A small network was shown many inputs. Here are its activations along a few directions, one row for each input.
Each table varies a few parts of the input and shows all the possible inputs, shuffled.
Descriptions start from the smaller parts, as in this example, which fits no table here: one of 8 places around a ring, together with either a single point or one of 11 places along a line or (one of 3 separate values, together with one of 6 places along a line).
Shared parts are said once, and a part with two or three values counts as separate values.

Other details of the inputs shift rows strongly along two fixed directions, in all tables alike. That doesn't count.

A family of inputs:
R1: | -364 |  482 |   56 |  755 | -466 | -246 |  638 |  276 |   61 |  180 | -137 |
R2: |  254 | -368 | -310 | -214 |  397 |  263 |  351 | -197 |  522 |  -12 |  201 |
R3: | -550 |  151 |   22 |  178 |  483 | -213 |  277 | -101 |  260 |  162 |  362 |
R4: |  165 |  205 | -341 |  179 |  242 |  536 |  271 | -168 |  232 | -279 |  295 |
R5: | -276 |  553 |  122 |  462 | -952 | -372 |   -9 |  424 | -272 |  284 |  -53 |
R6: |  -79 | -225 |  352 | -351 | -956 | -704 | -236 |  164 | -907 |  211 | -225 |
R7: |  390 |    9 | -156 |    7 |  465 |  128 |  -40 |   25 |  464 | -143 |  146 |
R8: | -125 |  258 |  133 |  294 | -557 |  -48 |  457 |   27 | -163 |  244 | -141 |
R9: |  -22 |  480 |  263 |  373 | -810 | -129 |   69 |  214 | -421 |  292 |  -18 |
R10: | -250 |  253 | -246 |  327 |  767 |  251 |   78 |  -50 |  643 |  229 |  472 |
R11: | -113 |  -21 |   28 |  288 |   88 |  352 | -319 | -205 | -138 | -190 |  -84 |
R12: |  207 | -273 |  315 | -545 |  136 | -239 |  -66 |   -8 | -201 | -193 | -129 |
R13: |  243 | -437 | -202 | -602 |  175 |    6 | -140 |  -58 |  270 |  -53 | -230 |
R14: | -739 |  603 | -321 |  804 |  133 |  190 |  232 |  153 |   75 |  178 |  307 |
R15: |  -66 |   47 | -108 |  -68 |  302 | -152 |  450 | -145 |  556 | -245 |  383 |
R16: |   93 |  -61 | -362 |   24 | -150 |  240 |  -51 |   49 | -150 | -124 |  159 |
R17: |  -67 |  -81 |  434 | -253 | -768 | -827 | -316 |  253 | -853 |   68 | -481 |
R18: |  471 | -350 | -121 | -426 |   24 |   78 | -354 |    2 |   12 |   64 |  118 |
R19: |  421 | -533 |  283 | -491 |  292 |  158 | -902 | -294 | -118 |  -18 | -269 |
R20: | -324 | -141 | -158 |  -71 |  483 |   19 |  -22 |  -78 |  220 |  335 |  -64 |
R21: |  233 |   -8 | -413 |   46 |  464 |  317 |  -32 |    6 |  255 | -395 |   69 |
R22: | -355 |  466 |  227 |  605 | -471 |  -81 |  651 |  309 |  -63 |  193 | -150 |
R23: |  -42 | -297 |  218 |   46 |  252 |  194 |  -60 | -328 |  187 |   40 | -230 |
R24: | -290 |   63 |  371 |  381 |  275 |  -22 |  324 | -372 |  293 | -134 |  248 |
R25: |  315 | -287 |   19 | -568 | -186 |   99 | -677 |  211 | -701 | -202 | -479 |
R26: |  490 | -548 |  193 | -952 |  155 | -165 | -298 | -327 | -250 | -175 | -109 |
R27: |   14 |  125 | -477 |   58 |  172 |  307 |   52 |   26 |  326 | -311 |  192 |
R28: |  366 |  -65 |  182 | -286 |   12 |   61 | -330 |  191 | -141 |   -5 | -151 |
Description of these inputs: one of 4 places along a line, together with either one of 2 separate values or one of 5 places around a ring.
Q: Changing only the place on the line of 4 turns R11 into R23. The same change can be made to R16. Which row results?
A: R2
Q: Change only the place on the ring of 5 in R22. List by row number the other rows that result.
A: R1, R2, R8, R13
Q: Start at R17 and move only the place on the line of 4, one step at a time. The first step leads to R1. Which rows follow, in order?
A: R7, R21

A family of inputs:
R29: | -271 |   54 |  137 |   26 | -410 | -312 |   56 |   39 | -282 |   87 | -161 |
R30: | -387 |  347 |  -93 |  389 | -370 |  -79 |  240 |  291 | -153 |  182 |  -22 |
R31: |  108 | -112 | -172 | -105 |  585 |  128 |  161 | -185 |  517 |   23 |  312 |
R32: |   14 |   81 | -283 |  153 |  555 |  323 |  371 |  -26 |  678 |  -11 |  291 |
R33: | -117 |  134 | -335 |  236 |  672 |  242 |  521 | -181 |  681 |  -81 |  540 |
R34: |  445 | -681 |  -18 | -871 |  579 |   21 | -380 | -334 |  259 | -143 | -145 |
R35: | -302 |   94 |  -22 |  127 | -389 | -306 |   17 |  152 | -297 |  153 | -130 |
R36: |   45 | -443 |  -11 | -647 | -390 | -276 | -802 |  161 | -707 |  105 | -508 |
R37: | -267 |  307 |  356 |  526 | -364 | -203 |  604 |   59 |   33 |  158 |    0 |
R38: |  535 | -811 |  154 | -872 |  557 |    9 | -386 | -394 |  162 | -207 | -209 |
R39: |  -64 |  514 | -188 |  474 | -603 |  -22 |  475 |  373 |   -2 |  -17 |  228 |
R40: |  155 | -525 |  413 | -691 | -388 | -399 | -583 |  -75 | -775 |   66 | -450 |
R41: |  136 | -205 |    0 | -118 |  553 |  175 |  412 | -257 |  451 | -217 |  148 |
R42: |  438 | -666 |  121 | -825 |  687 |    6 | -374 | -352 |   93 | -322 |  -60 |
R43: | -391 |  303 |  157 |  313 | -372 | -244 |  314 |   46 | -162 |  160 |  100 |
R44: | -294 |  345 |  -10 |  566 | -354 |   -6 |  106 |  152 |  -59 |  167 |  -18 |
R45: | -368 |  314 |    0 |  453 | -398 | -139 |  157 |  213 |  -44 |  225 |    6 |
R46: | -372 |  320 |   33 |  314 | -241 | -297 |  142 |  186 | -177 |  126 |   79 |
R47: |  158 |  -77 | -213 |   33 |  591 |  543 |  -59 | -271 |  332 | -239 |  224 |
R48: | -120 |  -16 |  324 | -129 | -454 | -368 | -136 |   35 | -371 |  259 | -175 |
R49: |  551 | -413 |  291 | -701 | -646 | -345 | -327 |   87 | -646 | -150 | -396 |
R50: |  -84 | -120 |  -21 | -137 | -443 | -132 | -532 |  150 | -602 |   87 | -383 |
R51: |   98 | -182 |  -51 | -326 |  583 |   28 |   23 | -222 |  328 | -205 |  186 |
R52: | -317 |  459 |  108 |  610 | -309 |   85 |   14 |  117 | -254 |  -20 |   16 |
R53: |  135 | -345 |  388 | -655 | -318 | -483 | -643 |   31 | -578 |  138 | -428 |
R54: | -301 |  334 |    2 |  384 | -294 |  -76 | -114 |  204 | -312 |   68 |  -13 |
R55: |  512 | -371 |  145 | -834 | -669 | -375 | -458 |  152 | -658 |  -77 | -418 |
R56: |    3 |  228 | -292 |  457 |  591 |  632 |  438 | -169 |  607 | -246 |  299 |
R57: |  177 | -246 |  281 | -318 | -466 |  -47 | -809 |   29 | -737 |  153 | -474 |
R58: | -180 |  105 |  -15 |  118 | -362 |  -47 | -285 |  138 | -457 |  145 | -117 |
R59: |   32 |  -48 | -170 |  -85 |  569 |  187 |  448 | -197 |  558 | -150 |  225 |
R60: | -259 |  259 |  160 |  249 | -295 | -356 |   38 |  186 | -173 |  229 |    0 |
R61: |  108 |  -77 |  218 |  -90 | -469 |   11 | -487 |  123 | -563 |  138 | -499 |
R62: | -250 |  272 |  -73 |  343 | -375 |    8 |   29 |  234 | -296 |  135 | -145 |
R63: | -388 |  295 |  -61 |  330 | -326 |  -92 |   87 |  195 | -195 |  187 |  104 |
R64: | -300 |  265 |   62 |  302 | -376 | -139 |   24 |  198 | -155 |  287 |   48 |
R65: | -240 |  359 |  112 |  637 | -382 |  126 |   89 |   61 |  -94 |   78 |  -71 |
R66: |  -43 |  311 | -242 |  499 |  708 |  411 |  361 | -117 |  769 | -136 |  506 |
R67: |  -25 |  -56 |  -49 |  175 |  591 |  201 |  590 | -336 |  648 | -275 |  342 |
R68: |  339 | -422 |    7 | -601 |  482 |   49 |  -71 | -211 |  301 |  -51 |  -88 |
R69: |  -36 |  479 | -135 |  441 | -581 | -159 |  577 |  312 |    2 |    6 |  224 |
R70: |   49 |  266 | -113 |  486 |  680 |  531 |  270 | -214 |  689 | -228 |  411 |
R71: | -438 |  412 |  -19 |  429 | -287 | -160 |   99 |  258 | -165 |  115 |  113 |
R72: |  552 | -778 |  201 | -893 |  585 |   28 | -409 | -402 |  112 | -140 | -103 |
R73: |   85 |  535 |  -69 |  613 | -593 |  228 |  365 |  215 |  -89 | -164 |  122 |
R74: | -103 |  103 |   92 |  136 | -377 |  -72 | -297 |  133 | -366 |  238 | -135 |
R75: | -290 |  297 |  108 |  292 | -324 | -223 |  -64 |  252 | -183 |  210 |    5 |
R76: |   16 |   97 |  127 |  298 |  684 |  152 |  603 | -294 |  775 | -203 |  469 |
R77: |   33 |  -50 | -244 |   67 |  585 |  143 |  324 | -173 |  665 |  -46 |  292 |
R78: |  317 | -480 | -283 | -657 |  630 |  116 | -175 | -139 |  227 | -112 |  -50 |
R79: |  452 |   82 | -432 |   10 |  267 |  429 |  237 |   12 |  448 | -338 |  318 |
R80: |  544 | -582 | -216 | -721 |  621 |  319 | -555 | -151 |  163 | -102 | -207 |
R81: | -359 |  437 |  -14 |  729 | -338 |  180 |  209 |   62 | -106 |  -18 |   14 |
R82: |  528 | -698 | -152 | -935 |  610 |   45 | -458 | -156 |  159 |  -28 | -218 |
Q: Changing only one part turns R80 into R37. The same change can be made to R79. Which row results?
A: R49
Q: Changing only one part turns R60 into R75. The same change can be made to R33. Which row results?
A: R63
Q: Describe the family of inputs behind these rows.
A: one of 6 places along a line, together with either a single point or (one of 2 separate values, together with one of 4 places along a line)
Q: Change only the place on the line of 4 in R78. List by row number the other rows that result.
A: R33, R35, R46
Q: Change only the place on the line of 6 in R77. List by row number the other rows that result.
A: R34, R38, R44, R45, R65
Q: Change only the choice among 2 separate values in R32. List by row number the other rows that result.
A: R30
Q: Change only the choice among 2 separate values in R54. List by row number the other rows that result.
A: R66
